A small network was trained on invented records. Each row is its activation on one of them, seen along a few directions.
Records have a field called U. Each example row is followed by its value.
Other fields move the rows too, some of them a lot.
Strong random noise was added to every row along 2 fixed directions; ignore it. To show where, here is one row again and again, with new noise each time:
43 -301 -38 39 -243 -235 -65 -244 48 -89 -154 -64 230 -55 29 -193 -450
 136 -200 178 34 -19 54
173 235 -51 52 7 34 -190 -5 106 41 -150 -133 -287 122 -164 167 212 -76
 151 -241 73 -71 42
-43 -445 -247 217 76 -44 -613 -274 65 188 -438 -145 208 45 338 -4 -630
 146 -424 340 194 300 277
136 110 -74 71 -5 3 -231 -57 96 49 -186 -129 -186 99 -87 118 57 -32 53
 -137 84 -21 72

-247 166 155 -232 184 108 586 71 108 -12 557 194 170 -158 8 -122 401 44
 18 -57 -183 59 -148
u21
8 103 -85 160 154 57 -332 -19 94 255 -201 -80 -76 43 143 220 -80 -23
 -134 20 170 79 208
u7
-190 41 -273 263 554 386 -726 -7 -5 541 -393 -124 -287 191 398 405 63
 -57 -242 88 193 388 274
u3
174 22 62 62 -158 -152 135 -8 10 -170 -79 -22 -146 102 -279 -98 42 -100
 163 -69 -44 -157 -24
u14
167 169 52 -21 -77 -116 178 81 129 -195 91 97 -30 -9 -221 -80 121 -60 64
 -17 -49 -104 -101
u24
-269 -383 -159 104 95 -7 -326 -183 -56 248 -222 -14 186 -49 410 -98 -455
 200 -392 326 99 269 125
u12
181 -66 93 -60 -404 -430 391 -75 34 -406 102 83 122 -47 -327 -295 -182
 26 5 25 -170 -226 -39
u6
72 -1 -50 41 58 129 -173 112 -165 49 -154 -35 -215 110 -134 103 168 -27
 139 -153 40 -72 -42
u2
-349 -149 27 -54 373 229 34 36 78 151 336 209 400 -192 312 12 -31 162
 -280 245 -20 305 40
u11
48 -177 -47 130 74 -138 -188 -5 55 -24 -157 24 55 56 8 -76 -236 17 -166
 148 -22 95 43
u25
215 166 -18 -9 -195 -111 65 -1 63 -11 -73 -115 -153 70 -146 -15 63 -31
 251 -128 71 -221 17
u18
-313 40 163 -215 163 137 494 50 18 -61 559 227 382 -230 64 -135 166 117
 -113 60 -162 69 -113
u23
113 -338 56 -32 -406 -319 203 -184 -33 -221 -61 -52 248 -147 -139 -366
 -419 91 -94 139 -42 -217 -86
u8
368 264 107 -153 -297 -98 225 115 -63 -232 80 -54 -281 24 -435 31 306
 -80 476 -299 -35 -473 -157
u20
34 -679 252 -128 -645 -543 498 -318 -70 -384 109 109 661 -330 -42 -736
 -814 264 -254 481 -78 -308 -232
u9
-27 -153 107 -44 -179 -155 237 -90 -58 -64 17 -16 72 -81 -108 -152 -59
 36 15 55 -43 -163 -132
u19
153 45 57 -50 -278 -202 148 -108 65 -166 -5 -58 -20 -13 -227 -110 -20 22
 94 -118 -34 -217 -69
u1
-68 215 301 -203 -245 -217 794 -36 33 -214 490 157 220 -228 -265 -231
 216 70 134 -144 -230 -281 -231
u5
-157 67 -155 105 259 303 -387 21 -70 307 -193 -71 -238 171 304 301 133
 -64 -91 -93 47 359 160
u13
133 -113 132 -54 -296 -334 386 -26 91 -369 176 61 211 -102 -187 -301
 -185 60 -59 122 -98 -264 -163
u22
56 445 -146 39 157 268 -322 136 -24 243 -141 -162 -463 241 96 402 454
 -229 277 -340 119 66 189
u15
-198 -123 -167 208 388 240 -540 -83 13 432 -330 -87 -59 100 368 256 -146
 60 -319 163 184 355 214
u16
-318 -33 -203 73 585 468 -565 36 59 433 -179 -46 -64 74 586 358 59 -44
 -289 42 103 592 216
u10
24 -10 -61 140 228 158 -256 40 112 127 -148 -22 -21 -54 80 63 21 -30 -43
 84 75 150 -14
u17
326 57 -136 76 -157 -72 -226 38 -156 -78 -278 -173 -365 160 -240 181 44
 -106 264 -215 143 -208 152
u4

Which value of U does each new row have?
-394 -410 109 -79 -9 -28 266 -186 -114 18 236 139 513 -201 387 -261 -440
 163 -430 379 -153 234 -73
u3
132 -13 -40 125 -53 -115 -172 -76 61 62 -185 -104 -10 3 -9 61 -219 -22
 -88 46 120 -73 126
u7
154 77 172 -30 -277 -303 360 -20 80 -245 143 37 111 -125 -270 -151 -95
 12 13 -11 -80 -260 -99
u7
-327 -8 67 -136 266 164 308 18 109 101 401 152 329 -189 200 -128 124 95
 -225 137 -92 229 -32
u23
-162 165 -97 32 410 257 -125 61 135 261 19 -10 -121 87 186 215 264 -49
 -8 -56 45 201 128
u21
-154 400 -97 58 553 511 -441 175 161 380 18 -60 -300 161 251 500 473
 -145 17 -275 87 413 123
u1
50 59 155 -53 -305 -268 345 -76 51 -117 126 34 150 -137 -140 -141 -133
 52 -12 -5 -32 -267 -45
u7
38 278 -73 -47 -78 2 10 18 -11 85 -53 -103 -229 94 -49 95 292 -66 208
 -190 34 -130 106
u15
-104 -185 -82 98 9 32 -328 -141 50 129 -173 -61 142 29 320 86 -368 51
 -239 115 92 243 150
u1
-176 544 135 -193 379 344 395 248 158 119 514 120 -143 -61 -96 137 806
 -99 181 -310 -116 69 -133
u23
-163 -438 -114 96 -88 -157 -243 -297 60 97 -214 -20 385 -91 328 -157
 -646 232 -434 365 87 195 180
u1
87 -123 -51 110 37 -30 -213 60 73 -88 -101 -39 80 85 148 64 -217 -67
 -146 133 81 108 34
u22
-106 53 79 -35 -73 -39 237 -58 -61 27 74 34 -32 -49 -32 -58 79 21 -19 -3
 -88 -109 -88
u3
-344 274 68 -227 486 403 202 148 22 141 397 181 14 -125 132 175 566 27
 -11 -167 -127 254 -62
u10
130 -225 166 -45 -315 -161 97 -61 -57 -182 -3 2 152 -69 -20 -247 -301
 -16 21 116 32 -175 -159
u9
43 -427 113 -54 -384 -419 358 -135 -35 -476 193 138 509 -178 -54 -408
 -568 207 -241 359 -104 -260 -126
u22
-289 47 64 -131 309 252 251 77 81 109 429 164 201 -78 280 24 219 -14
 -108 9 -103 291 -36
u21
39 172 22 71 232 178 -104 184 56 -60 85 117 -68 -58 -86 103 267 -50 96
 -42 -30 16 -97
u17
-202 292 65 -82 442 393 48 250 161 219 396 119 -30 -41 200 240 498 -109
 18 -146 -24 288 -52
u11
-480 -520 -71 8 336 199 -113 -139 50 224 183 135 682 -191 690 -153 -544
 185 -652 526 10 606 153
u23
-178 125 82 -95 145 148 227 40 30 -6 272 106 141 -83 13 44 135 46 -1 -39
 -70 -12 -27
u23
-420 -74 32 -203 364 218 217 -17 69 156 316 162 283 -220 318 -90 165 142
 -294 129 -128 373 -35
u10
210 595 203 -209 -302 -55 623 175 -45 -214 244 -18 -531 73 -635 40 839
 -180 591 -613 -238 -443 -267
u13
39 -382 23 45 -119 -91 -183 -130 -97 -67 -121 16 235 -80 88 -206 -468
 122 -150 292 106 -86 -11
u9
-297 -93 199 -209 76 28 502 33 54 -97 578 280 479 -296 76 -192 40 179
 -139 161 -159 39 -151
u11
